Each row below holds a small network's activations on one record, seen along a few directions.
Records have a field called ZIGU. Each example row is followed by its value.
The largest differences between rows may come from other fields.
[-18  -4  13 -10  -6   2   6  -7   5  32  23  12 -12  38  19   7  19  10
   2] | kub
[  3  -3   2 -22  -1  22  48  -5 -22 -49  17  25   9  25  41  -8 -18  63
  -3] | pur
[-30  -3 -17  26  21 -29 -42   2 -10  17 -29 -31 -20 -34 -19  -7  10 -29
 -38] | zaze
[-22   3  -5  40   9 -25 -17   3 -14  12 -36 -31 -15 -49 -19 -10  13 -24
 -13] | zaze
[ 12 -11 -16 -10 -15  14  50  14 -24 -24  10  55  41   8  44   8 -61  34
  33] | ninet
[ 32 -16 -44  -3 -41  17  31  -8 -28 -41  14  61   4  34  -5   7 -50  12
  39] | ninet
[  9 -23  16  -4 -24   4  23  35  -1   8  12  32   7  12  34   9 -20 -19
  41] | kub
[-33  26  18  12   5   8  13 -13 -17  20 -29 -29   5  -4 -10   7  46 -13
 -30] | mupi
[-26  -6  27  12   5  19 -11 -40  -5  16 -25 -15 -19  -2   3 -10  31 -24
 -12] | zaze
[ 17  12  -6  18  -5   5  -7  14  20  -5 -12 -28   0  31 -29   2   7 -26
   7] | kub
[-12  45  11  -6  14   1 -41  -4  47   1 -43 -26 -15 -48 -77   4  13 -66
 -40] | tem
[-36  12 -30  18  22  21 -42  14 -16  27 -30 -22   9 -20 -38  10  45 -32
 -33] | mupi
[ 53 -55 -44  -6 -41  12  48 -25 -12 -26  50  58  -8  37  18  49 -64  76
  37] | ninet
[-12  11  39 -18  52   3 -31  18   4  10 -45 -42   3 -46 -45 -11  10 -77
 -16] | tem
[ 24   0  -9  -9 -34  13  -9  -9 -12 -24  25  18  28   5  18 -19 -14  15
  20] | kofat
[ 14 -31 -38 -10   9 -30  35 -20  -6 -22  22  51  19  15  37  -9 -34  17
  20] | pur
[  0 -12 -37   8 -18  14  10 -17 -18 -17  10  49   4  20 -19 -17 -33  -8
   1] | pur
[-23  37  30 -16  32   9 -54 -34 -17  13 -28 -63 -12 -24 -30  -6  34 -45
 -62] | tem
[-34  11   0  27  33 -10 -31  -4   7   8 -26 -32  16   3 -56   0  43 -61
 -33] | mupi
[ -5  16   3 -19   5  14  13 -13 -14  16  24   3  13   8   9 -31   2  33
 -20] | kofat
[ 45 -15   0 -17 -30 -24  31 -10  -5 -33  32  26  31  12  55  -7 -46  59
  44] | kofat

Which value of ZIGU does each new row have?
[-32  18  20 -28   9 -10 -56   7  10  -9 -35 -19 -21 -39 -58 -15  30 -77
 -27] | tem
[-31  10  -2  17  20  23 -38  13   7  -4 -50 -21   3 -27 -18  -1  25   1
 -14] | zaze
[ 25  31  -8   9  11  22  18  16   4  10   3 -13 -26  32  12   6  -6 -14
  13] | kub
[ 64 -25 -59  11  -4  17  57   0  -8 -42  31  55  -5  17  20  45 -68  59
  46] | ninet
[  6  -3  -7 -16  24   7   8  26 -11   8  10  11  29  -2   9 -30 -27   2
 -20] | kofat
[ -5 -39  36   4   0  13 -26 -21  22  13 -11 -14   6 -12 -11  20   0 -45
 -40] | zaze
[ 59 -13  13   7  -2 -17  30  -8  12 -20  25  17  28 -11  12  -9 -16  43
  -4] | kofat
[ 22 -26  10  -5 -20   5  13  32  -6  13   6  26   7  17  29  12 -11 -25
  33] | kub
[ 48 -22 -30  -6  -3   3  23  -3 -11 -25  51  44  -2  10  64   3 -50  56
  80] | kofat
[20  6 24  9 12 16 15  7  1 -3 15 -5 -9 46 27 13 16 15 22] | kub
[ 24 -22 -53 -12  -6 -27  53 -12  -9 -13  13  55   7  38  13   6 -60  24
  25] | ninet
[-32 -20  20   3  46  -8 -27   1  15  22 -47 -34   8  -8 -28 -15  17 -59
 -47] | zaze
[-22  15   0  -2  -4  11 -16 -14 -26  15  -8 -21  -6   7  10  21  27 -29
 -34] | mupi
[-35   6  -8  10  -7 -14 -33  -3  -8  22 -37 -39  13 -12 -56  -4  63 -62
 -54] | mupi
